[ 1.2 17.1 83.3  1.3] = Z
[ 1.2 17.1  7.3 62.6] = F
[ 1.2 83.4 83.3 27.6] = G
loc: [27.6]  G, 3
loc: [83.4]  G, 1
loc: [62.6]  F, 3

[-11.9   0.2  -5.3   3.4  -3.1 -18.6  -8.8  26.4   8.0 -17.0  28.3   2.7
  -1.3   9.3  10.4  -8.9  -0.7  -2.3   9.6  -0.1  16.8  23.4   0.5   3.3
 -21.8  -0.2 -16.2 -17.6   5.8   7.0   3.0  34.4  -5.6  -0.9  -3.0  52.9
   2.1 -13.6   3.5  -2.5   4.3  -5.0  -0.1  -2.9  14.6]  R
[-24.3 -14.2  -2.3  -1.2  12.7  11.5 -27.3  19.4   5.3   5.8  -6.0   4.5
   1.4   9.1 -20.7   6.8   4.6  -1.2  -2.7  12.2  -8.7  33.9  -1.8  -4.9
  -2.8   0.0   2.0  -0.3   3.7  44.8   2.5 -14.8 -12.4  -5.0 -13.4  -2.4
   6.0 -47.0   7.8  19.7  -1.5  -6.4  -5.8  -0.3   5.6]  C
[-24.3  -6.6  -2.3  -1.2  12.7  11.5 -27.3  19.4   5.3   5.8  -6.0   4.5
   1.4   5.7 -18.5   6.8   4.6  -1.2  -2.7  12.2  -8.7  33.9  -1.8  -4.9
  -2.8   0.0   2.0  -0.7   3.7  44.8   2.5  14.3 -12.4  -5.0 -13.4  -2.4
   6.0 -47.0   7.8  19.7  -1.5  -6.4  -5.8  -0.3   5.6]  E
[ -5.9  -6.5  22.6 -13.5  -7.1  32.2  25.1 -26.8   2.9  11.1 -12.2  -6.8
 -19.3  -3.3  -0.6  -7.3  -1.8 -22.6  -5.0 -13.3   0.1  17.4  -2.6  -7.6
   4.5  16.4  -2.7  -6.3   1.0  22.0 -10.1 -10.2   4.4  -6.3   5.3  15.0
  -4.9  16.9   6.0 -38.6  -3.6  -4.5  -0.9  -0.5  -2.6]  H
[ 18.4  -9.5   9.0   6.0  -2.3  20.6 -56.2   5.5  -9.9  -1.6   7.5  22.5
 -25.5 -10.1   1.0  -6.6   5.8 -23.1  -3.9  16.2   2.8  31.9   7.8   7.2
  14.6  -6.7   0.4  -8.3  -5.4  18.0   7.4  15.3   2.4   7.6  -6.9 -41.0
  13.9   7.1  -5.7 -36.1  -2.5  -8.2   1.3  -6.4 -18.8]  Q
[ -1.7   2.8  -2.1  -3.3  -4.9  11.5  37.1  -6.6   9.6  -6.7  -6.9  11.8
  -6.5   5.5   8.5  -0.2  15.3 -11.4 -15.4   1.4  16.7  -4.9  -9.4  12.4
  19.0  -2.4  12.8  -5.6  -3.9  19.8  -6.7  12.4  27.4  -2.0 -11.9   6.4
  -9.4 -20.6 -10.2   8.4   4.3  -7.0  -9.9  -9.0  -9.6]  K
[-20.3 -10.3 -38.7  -9.1   5.8  -4.4  -8.1  20.4   2.0  -4.6  -3.3  -5.4
 -19.5   6.9  -0.6   7.9   3.5  24.1   8.6   5.2   0.6 -15.8 -18.3  -8.4
  -9.6  10.4   1.2   7.3   8.5 -16.4 -11.0   4.1   3.4  -0.1 -14.0  10.6
 -16.1 -21.3   6.8  -2.9   9.0  -3.7  17.4  13.7  17.3]  T
[-26.2  11.7 -24.1  10.1   6.3  -7.4  -0.6   4.1   8.6  10.9  31.0  -5.1
 -11.3   6.3  -6.6   1.2  11.6  32.3   2.0  -2.4 -22.0   4.1  11.4   6.5
  -1.3  -0.5  -9.5  -2.9   5.3 -84.4  13.9  -6.1  -0.8  -7.6   6.2  -9.6
   4.1  -5.6 -19.0 -28.0   2.4  15.7 -11.3  -6.7   8.0]  X
[ 19.3 -21.8   2.2 -12.0   1.4  -8.0  15.2 -14.0  17.3   3.3  -0.7 -11.1
  -8.9  -4.9  -9.4  -0.5  14.7 -16.9  -1.4 -17.3  14.8  -9.9  -9.3  11.0
   0.1   4.1  12.3  11.8  -5.3 -33.4   1.7   1.5 -26.0 -12.1 -12.5   5.9
  -2.9  11.4   9.0  10.6   0.2  -8.4   7.9   0.8   3.5]  U
[ 36.3 -11.1 -10.4  -3.1   9.9   0.4 -33.2  -0.6   2.4 -12.5  25.1  -3.4
   7.8 -10.2  19.4   2.5  -8.8 -12.2   1.3  -2.9   8.3  -4.5 -20.1   1.4
   3.6   7.3  24.3  13.8  -4.7  81.5 -22.8 -11.9  10.0  -8.2  -8.2 -13.4
   0.8   1.2  14.6   0.9  -7.1  -5.0  -6.8  -5.1   3.0]  L
which: [ 36.3 -11.1 -10.4  -3.1   9.9   0.4 -33.2  -0.6   2.4 -12.5  25.1  -3.4
   7.8 -10.2  19.4   2.5  -8.8 -12.2   1.3  -2.9   8.3  -4.5 -20.1   1.4
   3.6   7.3  24.3  13.8  -4.7  81.5 -22.8 -11.9  10.0  -8.2  -8.2 -13.4
   0.8   1.2  14.6   0.9  -7.1  -5.0  -6.8  -5.1   3.0]  L
loc: [-20.6]  K, 37
loc: [1.5]  U, 31
loc: [6.9]  T, 13
loc: [-33.4]  U, 29
loc: [16.8]  R, 20

[ 18.6  12.6   4.1 -73.0 -11.7  21.9  76.2 -31.9  23.8] = N
[ 18.3  13.5   4.2 -74.0 -12.4   4.3  76.1 -33.1  23.7] = V
[ 17.6  15.2   4.1 -36.6 -13.5  21.0  75.1 -35.4  23.2] = S
[ 18.0  14.4   4.2 -74.9 -13.0  11.7  75.7 -34.3  23.5] = B
[ 17.2  16.2   4.2 -76.4 -14.0  24.8  74.3 -36.5  23.0] = D
loc: [-36.5]  D, 7
loc: [13.5]  V, 1
loc: [-13.5]  S, 4

[ 52.4  67.6  62.7  45.8  50.9  55.2  48.2 -14.8]  Vas
[ 65.3  63.6 -57.8  54.2  61.5  66.8  57.5 -21.7]  rak
[ 80.5  81.3 -73.7  69.4  74.1  85.6  74.3 -35.2]  keso
[ 65.8  63.3 -57.8  53.6  61.9  66.6  56.9 -20.6]  lifo
[ 75.2  71.4 -67.5  62.6  62.4  80.1  68.8 -53.8]  Zeves
[ 75.1  76.1 -68.8  65.7  69.2  80.3  70.2 -34.2]  mel
[ 57.3  56.6 -50.7  48.4  55.4  85.7  50.9 -15.3]  Soru
[ 69.6  67.5 -63.2  59.9  57.8  75.5  65.7 -52.3]  zuzu
[ 59.3  60.7 -52.5  56.2  58.3  62.9  58.0 -21.1]  Taruv
[ 61.0  60.0 -57.8  49.3  48.6  67.0  55.6 -47.4]  kozo
loc: [62.6]  Zeves, 3
loc: [85.6]  keso, 5
loc: [67.5]  zuzu, 1
loc: [-21.1]  Taruv, 7
loc: [80.3]  mel, 5

[ 22.4  15.8 -23.0  17.2  -8.4  23.9  20.5  11.9  -2.3  -2.7  10.1 -62.2
   4.2   9.2 -10.6 -14.1 -14.1  21.1   7.4   0.0  39.3  -3.4  -5.1  -8.4
   2.4 -11.7 -10.8  25.4 -19.8  -2.6  10.8   4.6   0.7  12.7  -0.8  23.5
  12.4  -2.3  10.6 -18.7  -3.2  10.9  15.5  -5.7  -2.8   5.0 -14.5  19.7
 -13.6] -> J
[ 23.7  31.5  -4.8   7.5  60.3 -25.2 -26.6  71.5  16.3 -46.7 -41.0  64.2
 -52.9  23.7 -33.5 -68.2 -27.9  59.5  26.2 -26.0  55.0 -33.9   8.1 -67.2
 -62.3  53.7 -35.4  55.7 -32.6 -51.2 -36.4  63.2  69.1  26.2  42.7  44.2
   4.9 -53.7  19.8 -15.5 -26.2 -50.7  12.4  52.5  46.7 -27.1 -14.7 -22.6
   0.5] -> P
[ 41.8   6.4 -35.6 -18.0  -2.8  19.4  12.5   6.9  28.7  10.9   8.0  40.7
  -7.4 -12.3 -38.7 -24.4 -32.8  37.2  35.3  15.7   5.3 -36.6 -30.8 -14.6
 -21.5  31.3 -38.0  36.1 -26.8 -33.3  17.3  28.9   4.1  -1.9  26.1  44.1
 -11.8  -9.9 -24.9   8.2 -32.0   0.7  35.8 -11.2 -16.6 -38.8  15.7 -10.5
 -10.6] -> M
[ 5.9 16.9 10.9 10.8 14.8 -3.5  1.8 19.0  0.7 -6.3 -5.8 14.7 -8.8 15.5
  1.4 -4.1 -2.9 12.1  2.4 -6.2  9.6  1.7  9.0 -5.9 -7.2 16.2  5.9 10.7
  2.4 -2.5 -0.7  8.6 20.9  1.9  3.2  9.0 11.3 -8.2 10.3 -5.1  7.0 -5.1
  3.2 19.2 15.0  7.0 -2.2  4.9 -4.6] -> A
loc: [-11.7]  J, 25
loc: [8.6]  A, 31
loc: [-62.3]  P, 24
loc: [-6.2]  A, 19
loc: [26.1]  M, 34

[ 20.5 -23.8  11.3  57.4] : Tudib
[  6.1  25.1   6.2 -29.1] : Pidup
[ 12.2   5.2 -29.2 -53.1] : vize
[-61.4  10.0 -28.9  48.4] : zek
[ 6.1 25.1 18.3 -0.1] : doder
[-29.5   9.1  -2.5  -0.1] : rerem
[-29.2   5.3 -29.5  -0.2] : pizat
[ 20.5 -23.8  11.3 -48.8] : kofut
loc: [10.0]  zek, 1
which: [  6.1  25.1   6.2 -29.1]  Pidup
loc: [48.4]  zek, 3
loc: [-2.5]  rerem, 2
loc: [-29.1]  Pidup, 3

